A small network was shown many inputs. Here are its activations along a few directions, one row for each input.
Each table varies a few parts of the input and shows all the possible inputs, shuffled.
A made-up example of a description, with smaller parts first: one of 8 places around a ring, together with either a single point or one of 11 places along a line or (one of 3 separate values, together with one of 4 places along a line).
Shared parts are said once, and a part with two or three values counts as separate values.
In the rows, 128 means zero.

Other details of the inputs shift rows strongly along three fixed directions, in all tables alike. That doesn't count.

Rows:
r1: [219 114  93 103 118 161  99  67 126 114 182 137  44 139]
r2: [ 81 117 153 131 126  96 147 186 157 122  70 155 173 121]
r3: [ 96 149 160 115 141 133 142 164 146  95  55 136 177  69]
r4: [146 144 112 119 131 126 134 128 147  96  94 114 139 105]
r5: [115 148 128 119 172 183 118 138 197 109  53 102 121  82]
r6: [145 135 107 152 125 140  87  94 118 177 183 110  87 138]
r7: [ 91 146 141 142 146 126 158 179 123 113  88 147 143 132]
r8: [134 205  96 203 162 110  87 164 189 128  75  79 174 134]
r9: [ 90 162 113 172 133 110 124 144 135 157 113  92 158 123]
r10: [ 96 164 141 149 165 158 108 166 182 118  57 114 147  73]
r11: [167 141 102 131 148 174  83  82 148 153 162 104  64 117]
r12: [107 136 101 183 109  80 136 151 118 166 150 118 137 149]
r13: [ 81 107 204 128 151 148 140 152 134  93 102 125 179 112]
r14: [190 105 114 104  97 119 119  83  96 127 186 164  81 161]
r15: [110  88 185 102  96  93 169 130  57  88 164 153 182 147]
r16: [162 150 107 151 144 147  71  86 129 178 178 106  79 164]
r17: [193 121 114 129 155 182 106  66 134  80 166  75  99 165]
r18: [127 188  93 204 136  99  97 158 131 150 123  94 146 120]
r19: [154  69 167 113 106 139 123  96  94 118 200 144 108 170]
r20: [184  58 125  42  92 152 148  68  88 129 202 185  50 131]
r21: [215 161  81 143 137 162  77  82 145 115 153  95  78 122]
r22: [112 154 145  98 169 162 173 174 147  68  45 139 157  63]
r23: [126 139  99 164 102  73 118 151 136 156 140 130 142 143]
r24: [ 96  99 157 135  71  47 133 158  92 159 149 187 165 146]
r25: [123 107 122  77 112 132 156  99 103 127 142 137 117 113]
r26: [139  51 168  78  88 130 138  75  83 132 211 141 134 173]
r27: [ 84 144 159 108 140 125 156 163 131 101  60 145 173  68]
r28: [ 95 129 125 168 109  88 117 167 121 165 134 142 139 126]
r29: [ 98 125 126 127  73  63 136 140 100 165 146 143 183 125]
r30: [139 130 140  85 183 207 123 110 192  88  54 115 108  97]
r31: [149 147  97 150 164 174  98 134 203 125  94 101  90 113]
r32: [109 106 140  88 115 115 191 136  61 113 136 161 136 112]
r33: [ 90 101 134 129  92  76 145 147  96 170 152 159 142 173]
r34: [125 156  92 179 133 124  76 122 161 182 138  86 120 132]
r35: [ 91  67 155  47 145 180 212 138 122  87  90 165 100  93]
r36: [194 149  68 135 119 129  96  80 134 139 170  99  87 146]
r37: [ 93 202 122 205 159 117  85 158 143 155  89  89 162 135]
r38: [135 129 107 112 118 113 149 107  91 133 148 128 122 166]
r39: [101  76 140  46  99 106 223 126  55 109 144 170 140 121]
r40: [211 172  74 178 125 121  54  77 128 150 182  99  95 166]
r41: [167 148  95 153 128 143  93  80 107 166 183 101  85 141]
r42: [120  87 145  95  91 103 154 122  71 161 185 181 108 164]
r43: [165  86 147  85 134 177 127  60 112  89 172 104 115 156]
r44: [ 68  78 175  67 137 156 210 165 104  91  80 179 123  81]
r45: [ 97 119 131 118 148 148 140 127 141 143 117 116 121 110]
r46: [155 143 113 116 146 170  91 114 189 132 116 103 112 110]
r47: [159 103 159  16 164 225 167  87 128  51  77 156  98  82]
r48: [102 126 147 114 147 119 167 170 156  83  47 151 158 111]
r49: [100 129 157  85 152 147 159 141 148  88  43 136 171  97]
r50: [ 75 167 148 219  96  33  74 175 132 190 112 132 209 137]
r51: [ 67 100 193 165  78  36 157 191  72 126 156 160 222 161]
r52: [102 175 112 191 159 121 119 191 163 130  84 111 143 104]
r53: [157  61 126  28  97 135 190  79  66 115 194 180  65 171]
r54: [195 140  80 151 117 119  84  95 157 144 167 108  80 154]
r55: [ 88  93 166 157  81  58 154 163  90 123 158 140 196 175]
r56: [ 98 115 164 177 144 124 115 163 161 117 119 102 169 154]
r57: [193 125 117  92 182 241 105 100 194  77  89 115  42  89]
r58: [ 91 138 131 148  84  55 127 146  79 176 164 144 171 126]
r59: [156 137  95 179 100  94  68 125 162 175 156 109 112 152]
r60: [123 148  97 157 102  64 133 138 105 162 159 118 151 144]
r61: [109 143 111 154 177 174 123 157 194 115  62 100 105  97]
r62: [158 159 124 149 155 167  72 111 181 131 103 101 102  99]
r63: [133  86 193  56 164 205 170 104 113  47 110 130 134 104]
r64: [113 159 117 177  96  50 115 143  68 176 170 134 162 175]
r65: [137 120 106 105 148 160 160 130 147 102 110 130  91 114]
r66: [146  79 135  66  81 104 172 119  74 121 175 197 108 127]
r67: [ 65 112 157 100 125 120 158 144 111 141  97 147 157 135]
r68: [172 157  90 159 102 101  70  93 144 171 166  95 128 146]
r69: [107 176 119 147 188 176 120 134 170 115  58  82 135 120]
r70: [130 157 102 189 133 112 115 146 128 153 151 113 111 137]
Each input here is: one of 2 separate values, together with one of 5 places around a ring, together with either a single point or one of 6 places along a line.
The inputs of r51 and r55 match in every part but the choice among 2 separate values. If r62 is changed in the same way as r51 into r55, which row does it become?
Answer: r46
The inputs of r14 and r48 match in every part but the choice among 2 separate values. If r57 is changed in the same way as r14 into r48, which row does it become?
Answer: r59
Change only the choice among 2 separate values in r12. List by row number the other rows that result.
Answer: r70
Which other rows agree with r38 in the choice among 2 separate values and the place on the ring of 5? List them by row number.
Answer: r4, r8, r17, r36, r39, r60
Change only the place on the ring of 5 in r38. List by row number the other rows that result.
Answer: r33, r53, r67, r69
Change only the place on the ring of 5 in r23. List by row number the other rows that result.
Answer: r5, r29, r31, r36
Change only the choice among 2 separate values in r41. List by row number the other rows that result.
Answer: r9
